A small network was shown many inputs. Here are its activations along a few directions, one row for each input.
In each table, some parts of the input vary, and every possible input appears once, in random order.
A made-up example of a description, with smaller parts first: one of 5 places around a ring, together with either a single point or one of 11 places along a line or (one of 3 separate values, together with one of 6 places along a line).
Shared parts are said once, and a part with two or three values counts as separate values.
In the rows, 128 means zero.

Other details of the inputs shift rows strongly along two fixed directions, in all tables alike. That doesn't count.

Table:
r1: [ 92 112 197 104 172 141  99 168 101 200 132]
r2: [119 119 182 114 186 152  78 170 101 198 146]
r3: [132 200 115 149  76 116 133 152 164  93 142]
r4: [132 116 131 123 151 135 116  98  91 134 118]
r5: [116 118 133 116 146 157 120 137 117 130 115]
r6: [ 94 112 198  89 159 128 106 144  92 210 129]
r7: [ 94 110 198 101 171 142  95 169 100 197 131]
r8: [141 101 127 137 143 137 112 113 110 140 140]
r9: [117 106 197 115 161 119  99 144  98 205 174]
r10: [122 192 114 153  68 113 106 100 123  88 119]
r11: [179  56  65 131 179 156 161 100 142  85 117]
r12: [154  39  60 132 154 135 180  91 142 103 120]
r13: [118 173 131 127  79 117 111 128 117 111 101]
r14: [141 194 126 159  79 102 134 132 172  93 154]
r15: [146 194 127 154 110 137 104 144 131 105 123]
r16: [137 168 133 160 100 109 109 141 157 112 140]
r17: [ 99 114 195 101 171 143  86 172  88 189 129]
r18: [157  38  61 130 153 136 176  93 141 100 119]
r19: [160  48  65 125 168 138 181 109 165  95 130]
r20: [129 113 123 128 155 137 131 154 139 145 129]
r21: [167  53  61 129 169 153 157 105 152  87 123]
r22: [145 167 130 157 100 111  98 146 143 102 138]
r23: [116 190 122 137  55 111 124 121 140  98  98]
r24: [130 206 125 151  80 139 116 129 130  77 105]
r25: [152  61  67 100 159 161 175  81 114  95  81]
r26: [142 101 133 134 152 125 118 140 144 137 140]
r27: [141  53  61  97 152 160 173  86 124  98  86]
r28: [138 197 108 158  80 119 110 156 148  85 121]
r29: [114 113 186 113 181 137  89 178 112 203 145]
r30: [115 106 133 109 137 117 139 110 115 142 140]
r31: [173  52  63 134 164 153 166  81 119  93 116]
r32: [126 185 128 148  99 119 124 155 154 117 136]
r33: [141 105 135 123 150 124 133 139 146 137 158]
r34: [ 97 115 197  99 167 113 111 129  92 207 158]
r35: [131 205 117 151  80 113 143 146 167  98 142]
r36: [112 177 139 118  74 114 133 125 132 119 121]
r37: [134 108 137 129 138 117 146 115 128 148 157]
r38: [110 178 136 131  75 113 122 125 131 122 104]
r39: [114 187 117 155  65  98 121 108 135  97 118]
r40: [103 109 189 107 165 118  78 138  72 196 138]
r41: [114 189 120 150  65  97 128 106 137  96 126]
r42: [114 199 127 129  58 106 148 115 145 102 118]
r43: [112 172 133 144  82 102 110 114 125 114 121]
r44: [ 92 119 202  94 173 137 119 163 106 201 149]
r45: [107 178 138 136  90 125 131 145 143 110 121]
r46: [154  45  64 129 152 133 185  91 143 102 128]
r47: [131  55  70  96 157 156 199 117 148  92 113]
r48: [141  95 126 135 140 124 116 124 109 138 136]
Description of these inputs: one of 6 places around a ring, together with one of 8 places along a line.
Q: Changing only the place on the line of 8 turns r14 into r26. The same change can be made to r34. Which row results?
A: r43
Q: Which other rows does r12 become when the place on the ring of 6 takes its other values? List them by row number.
A: r1, r16, r20, r38, r39
Q: Which other rows does r6 become when the place on the ring of 6 takes its other values? List them by row number.
A: r19, r32, r41, r45, r46

Table:
r49: [128 199 152 156  65 106  82 136 139 109 127]
r50: [116 138  95 125  79 125 148 106 144  82  91]
r51: [126 118 173 122 181 131 114 145 122 172 182]
r52: [124 164 140 137 100 123 111 107 104 132 126]
r53: [145  75 110  97 212 194 141 145 112 130 103]
r54: [117  51 121  78 172 140 156 115 108 149 101]
r55: [160 115  72 152  97 130 139 100 145  76 115]
r56: [151  99 158 130 186 132 120 125 117 169 156]
r57: [126 185 125 159  86 102 112 166 160 118 138]
r58: [158 181 117 166  85 116 111 114 137 103 137]
r59: [141 173 165 139 117 118  94 126 110 160 148]
r60: [101 180 124 142  75 109 123 140 143 117 105]
r61: [114  87 135 100 155 136 148 136 120 140 136]
r62: [119 140  92 133  80 126 162 128 155  85 108]
r63: [127 133  80 121  95 130 179 108 157  88  97]
r64: [111 141 176 126 141 111  79 160 119 181 132]
r65: [124 145 185 125 139 117 102 181 128 183 155]
r66: [136  91 127 130 160 127 101 128 107 160 131]
r67: [ 91 138 191 117 129 129  98 158 112 170 149]
r68: [ 95 192 198 118  90 107  78 138  92 159 123]
r69: [131 121  98 115 121 136 155  83 111 114 112]
r70: [136 117  83 152 100 130 152  94 139  68 108]
r71: [113  65 133  91 181 148 161 127 117 156 139]
r72: [131 105 173 107 162 123  96 141 104 174 136]
r73: [111 106 168 100 148 130 103 123  75 177 126]
r74: [106  79 135 114 157 140 135 126 115 131 145]
r75: [141 191 124 148  87 115 138 136 170 113 131]
r76: [113 190 130 129  70 112 126 104 122 100 107]
r77: [134  51 130 103 178 142 130 132 130 159 121]
r78: [129 218 157 156  74 106 113 165 156 132 150]
r79: [139 162  74 147 119 162 124 149 141  61  88]
r80: [151 185 134 172  95 111 112 125 143 104 145]
r81: [138 106  93 134 132 133 162  91 126  94 117]
r82: [ 86 165 215 113 110 117  65 143  85 184 126]
r83: [131 131 110 143 121 116 127 149 158 127 121]
r84: [141 121 125 160 145 116 105 133 130 130 140]
r85: [124 157 188 126 151 124 105 161 131 179 175]
r86: [111  64 132  99 187 146 155 118 109 147 150]
r87: [109 140 176 145 155 113  79 166 121 166 175]
r88: [144  47 117 107 192 143 152 144 138 143 151]
r89: [160  45 119 124 196 138 139 122 121 142 140]
r90: [149 139  72 140 121 177 137 140 147  51  87]
r91: [ 95 151 190  98 129 121 102 136 100 181 120]
r92: [108 155 152 116 124 129 140 130 128 139 146]
r93: [134 106  86 117 118 137 159  84 112 104 104]
r94: [101 138 119 138 118 117 125 129 126 106 141]
r95: [139  98  94 133 129 129 156  99 123  89 114]
r96: [130 105 151 129 165 126 115 151 126 145 171]
r97: [130  54 119 118 193 136 135 151 137 155 149]
r98: [110 170 147 113 102 120 125 104 112 131 115]
r99: [153 157  90 143 100 123 172 132 174  96 133]
r100: [135 107 127 136 139 132 128 148 152 123 151]
r101: [ 95 163 144 136 104 114 113 148 129 128 136]
r102: [116 173 113 119  85 121 153 101 139 103 102]
r103: [121 235 172 171  75 101  87 155 145 116 177]
r104: [134 207 147 149  74 105 100 126 138 112 131]
r105: [151 106  89 118 131 128 156 112 155 104 113]
r106: [163  97  83 133 126 129 143 105 130  98 121]
r107: [119 160 195 113 172 167  68 189  90 168 125]
r108: [117 157 130 116 108 125 161 131 138 131 126]
r109: [ 89 183 213 115 119 118 100 169 105 199 144]
r110: [115  44 121  91 169 148 157 127 125 154 106]
r111: [147 115 102 134 137 133 158 133 160 108 149]
r112: [114 134  81 134  95 120 164 132 149  94 105]
r113: [129 139  81 119  99 131 185 103 159  91 100]
r114: [125 156 141 136  97 119 106 115 102 127 122]
r115: [156  52 111 109 184 146 142 107 109 155 131]
r116: [121  54 116 112 178 139 124 107  89 159 116]
r117: [122  99  92 122 130 132 165 112 132  82 135]
r118: [133 175 131 155  81 113 119 160 164 112 139]
r119: [132  49 129 121 192 144 131 139 131 143 163]
r120: [136  92  87 132 117 139 142  91 118  97 107]
r121: [159 124  93 169 110 125 133 113 154  78 129]
r122: [150 144  97 121 156 181 144 138 132  90 101]
r123: [161 123 123 139 143 131 125 109 124 138 142]
r124: [105 197 130 151  63 105  93 117 108 113 112]
r125: [135  51 128 110 180 145 137 146 143 164 127]
r126: [ 94 157 191 116 145 126 109 137 102 170 168]
r127: [134 165 145 137 111 118 123 149 154 141 135]
r128: [ 91 168 167 123 103 108  84 132  98 151 113]
r129: [128 136  87 138  78 128 138  91 124  79 101]
r130: [156  66 131 122 179 138 115 124 106 161 140]
r131: [107 184 210 125 124 119  73 129  79 196 147]
r132: [161 118  63 165 110 121 133 105 145  81 116]
r133: [119  50 120  85 173 143 164 128 121 154 107]
r134: [138 154  96 148  99 124 161  87 136  79 118]
r135: [151 112  91 119 134 131 165 107 156 108 116]
r136: [126 139  85 158  98 116 139 102 133  76 109]
r137: [147 109 101 128 128 126 151 139 161 114 121]
r138: [154 154  92 136  99 120 150  98 152  84 118]
r139: [105 106 109 110 127 124 139 117 123 126  95]
r140: [136 102 105 129 139 120 121 121 131 121 115]
r141: [135  81 149  99 171 128 117 142 122 166 127]
r142: [127 103  91 112 118 131 179 128 141 104 110]
r143: [136 134 182 147 137 125  66 144 104 177 151]
Q: Describe the family of inputs behind these rows.
A: one of 5 places along a line, together with either a single point or (one of 2 separate values, together with one of 9 places around a ring)
Q: Changing only the place on the line of 5 turns r75 into r127. The same change can be made to r135. Which row results?
A: r105
Q: Changing only the place on the line of 5 turns r62 into r109. The same change can be made to r121. Which row results?
A: r80
Q: Start at r102 and move only the place on the ring of 9, one step at a time. The first step leads to r98. Which rows follow, in order?
A: r69, r131, r134, r126, r92, r108, r113
Q: Which other rows does r83 become when the place on the ring of 9 takes its other values? List them by row number.
A: r57, r64, r66, r84, r87, r97, r132, r140
Q: Which other rows does r131 become when the choice among 2 separate values takes its other values? List them by row number.
A: r123

Table:
r144: [131  17  59  95 191 157 198  69 115 100 107]
r145: [141  46  33 101 165 162 195  83 126  66  84]
r146: [133 151 103 141  83 133 133 119 129  85  99]
r147: [123 115 126 137 114 112 124 113 133 114 132]
r148: [130  17 111  72 225 171 162 102  95 165  97]
r149: [151 143 133 134 123 125 137 126 142 117 152]
r150: [154 145 131 133 127 137 128 132 146 119 136]
r151: [138 143 102 142  89 118 124 125 147  83 102]
r152: [118 139 197 128 173 135  73 175 100 199 148]
r153: [136 141 117 140 120 119 123 129 140 134 119]
r154: [108 133 151 112 140 126 127 107  99 149 131]
r155: [146 131 154 127 149 145 111 144 131 143 137]
r156: [124 145  99 142  81 128 132 115 127  83 116]
r157: [128 169 101 125  91 122 151  96 129  95 109]
r158: [148 160  97 153 101 114 149 119 152  97 139]
r159: [130 116 152 115 134 120 108 131 125 158 121]
r160: [130 138 129 129 104 137 123 121 121 124 106]
r161: [122 161  98 140 100 125 162 150 172  94 130]
r162: [113 110 181 117 144 110  97 133 109 178 148]
r163: [118 208 123 142  74 125 116 120 123  86  99]
r164: [128 147 107 142  78 118 146 100 131  92 124]
r165: [125 123 154 114 129 135 116 126 107 162 117]
r166: [126 127 123 131 112 120 109 136 130 111 117]
r167: [127  18  55  96 184 146 207 125 160 116 109]
r168: [132 122 160 135 150 133 114 133 126 138 163]
r169: [116 130 132 137 104 125 127 109 116 117 131]
r170: [132 139 121 141 115 106 132 124 135 133 135]
r171: [119 125 169 122 153 114 101 146 111 193 145]
r172: [135 143 115 147 131 133 117 147 134 114 134]
r173: [128 147 100 140  83 132 131 120 127  82 106]
r174: [128 148  89 157  96 115 126 128 144  87 125]
r175: [124 122 142 134 147 127 102 149 119 152 122]
r176: [109  14  86  60 209 165 207 111 123 138 101]
r177: [150 161  95 156 106 132 134 130 155  94 118]
r178: [124 129 139 140 150 132 106 151 121 144 150]
r179: [130 131 168 124 162 126 107 150 116 187 155]
r180: [146 127 154 120 149 133 123 137 129 151 154]
r181: [121 119 156 114 126 123 127 120 102 160 134]
r182: [105 139 248 115 184 135  45 185  83 226 182]
r183: [128 115 152 119 135 125 103 135 124 154 116]
r184: [134 140 118 144 120 124 118 134 139 129 114]
r185: [124 145 136 121 122 136 150 157 161 114 143]
r186: [112 122 165 129 156 125  85 161 106 174 137]
r187: [113 146 107 125  81 112 154 138 168  91 114]
r188: [143 142 127 138 128 140 117 145 137 103 140]
r189: [132 131 131 128 105 104 129 117 135 126 130]
r190: [116 127 175 139 163 125  98 146 112 175 164]
r191: [163  15  90  99 216 172 167 124 131 123 122]
r192: [151 155 110 151 101 123 144 115 155  82 149]
r193: [116 114 149 124 131 119  98 139 117 142 134]
r194: [102 137 148 113 140 136 111 125  94 141 125]
r195: [145 148 119 142 129 129 128 134 143 129 130]
r196: [134 132 127 125 106 109 126 120 136 128 125]
r197: [118 138 147 104 143 137 124 115 104 155 111]
r198: [129 138 128 124 100 124 135 114 119 130 122]
r199: [120 150 128 115 117 121 143 101 112 125 120]
r200: [ 95 121 154 102 122 134 141 150 124 152 124]
r201: [118 178 144 158  93  97 105 132 133 133 145]
r202: [119 188 120 174  72  98 112 123 146  95 138]
r203: [142 156  97 159 104 116 145 117 152  92 143]
Q: Changing only one part turns r150 into r165. The same change can be made to r185. Which row results?
A: r200
Q: Describe the family of inputs behind these rows.
A: one of 6 places along a line, together with either a single point or one of 9 places around a ring
Q: List by row number the other rows that have the place on the line of 6 in common with r177.
A: r152, r158, r161, r172, r178, r179, r190, r195, r203
Q: Which other rows does r144 become when the place on the ring of 9 takes its other values? List them by row number.
A: r145, r148, r154, r157, r163, r194, r197, r199

Table:
r204: [123 102 164 115 179 142 102 159 109 175 143]
r205: [120 118  85 119 104 125 173 111 153  93 108]
r206: [126 167 121 130  89 128 129 123 130  99 111]
r207: [123 158 100 136  95 129 134 117 135  87 104]
r208: [125  68 129 106 177 135 153 146 138 157 141]
r209: [124  77 144  95 174 145 139 120 100 166 129]
r210: [116 116 141 117 142 128 127 115 108 147 129]
r211: [155 124  81 138 119 133 159 115 152  86 133]
r212: [101 135 207 112 146 118  72 149  89 207 134]
r213: [111 237 172 147  60 110  92 140 121 129 128]
r214: [152  98  89 128 150 144 161 118 149 105 123]
r215: [146  91 100 136 142 130 150 113 143 105 135]
r216: [146  95  97 135 143 133 155 115 141 107 135]
r217: [141 192 109 168  69 102 119 128 154  83 134]
r218: [148 154  84 145 101 130 146 124 160  70 121]
r219: [109 232 196 163  80 107  56 172 124 150 150]
r220: [120 111 131 116 135 125 128 111 114 138 129]
r221: [146  77 102 128 153 134 140 125 139 127 125]
r222: [109  99 181 106 167 124  99 135  88 194 134]
r223: [117 109 127 119 135 137 125 126 113 135 113]
Q: Changing only one part turns r209 into r211. The same change can be made to r220. Which row results?
A: r215
Q: Describe the family of inputs behind these rows.
A: one of 2 separate values, together with either a single point or one of 9 places around a ring
Q: Which other rows does r210 become when the choice among 2 separate values takes its other values? List them by row number.
A: r216
Q: Which other rows does r205 become when the choice among 2 separate values takes its other values? List them by row number.
A: r208

Table:
r224: [137 110 171 127 156 112  92 110  85 189 157]
r225: [104 195 207 111 134 119 114 159 130 180 153]
r226: [124  33  84 105 165 129 179 131 162 139 114]
r227: [137 129 179 133 187 142  99 137 107 171 172]
r228: [149  85 135 109 189 164 111 117  85 165 115]
r229: [131 106 179 120 162 116 117 158 128 186 184]
r230: [155 100 100 117 163 151 173 122 161 103 153]
r231: [108 231 103 138  46 116 160 103 150  63 121]
r232: [111  78 103  86 167 169 173 123 111 134  98]
r233: [138 108 176 144 171 115  98 139 106 182 179]
r234: [156  77  80 145 166 140 126 136 137  93 115]
r235: [111  58 141  90 166 143 112 123  85 153  92]
r236: [157 121  68 184  97 110 133 113 167  65 128]
r237: [100  59  94  89 162 146 153 133 115 129  92]
r238: [147  98  94 131 143 135 107 117 110 114 100]
r239: [ 88 193 209 121 115 110  70 199 126 184 126]
r240: [102 225 115 152  23  86 147 112 146  84 133]
r241: [ 88 223 206 157  38  83  50 133 106 152 125]
r242: [130 144 202 137 183 154  69 173  91 192 154]
r243: [148 119  69 159  87 114 151 133 190  71 134]
r244: [150  67  80 142 137 122 126  91 125 117 114]
r245: [161 115  72 132 133 164 170 139 167  74 123]
r246: [ 83 228 137 162  18  85 105 137 148 101 117]
r247: [124 209 130 136  60 118 132  84 123  78 116]
r248: [141  56  79 108 128 123 184  64 118  99 111]
r249: [112 126 199 115 167 132  65 201 119 192 154]
r250: [124 217 123 140  72 132 145 154 164  93 107]
r251: [141 146  76 129  83 150 162  88 125  56  77]
r252: [143 109 150 112 181 144 110  99  89 166 145]
r253: [139  73  81 109 142 117 205 113 163 115 129]
Q: Changing only one part turns r249 into r230. The same change can be made to r239. Which row results?
A: r225
Q: Describe the family of inputs behind these rows.
A: one of 5 places around a ring, together with one of 6 places around a ring
Q: Start at r228 and move only the place on the ring of 5, one step at a time. The first step leads to r238. Which rows follow, in order?
A: r244, r224, r252
Q: Which other rows does r228 become when the place on the ring of 6 takes its other values? List them by row number.
A: r232, r242, r245, r250, r251
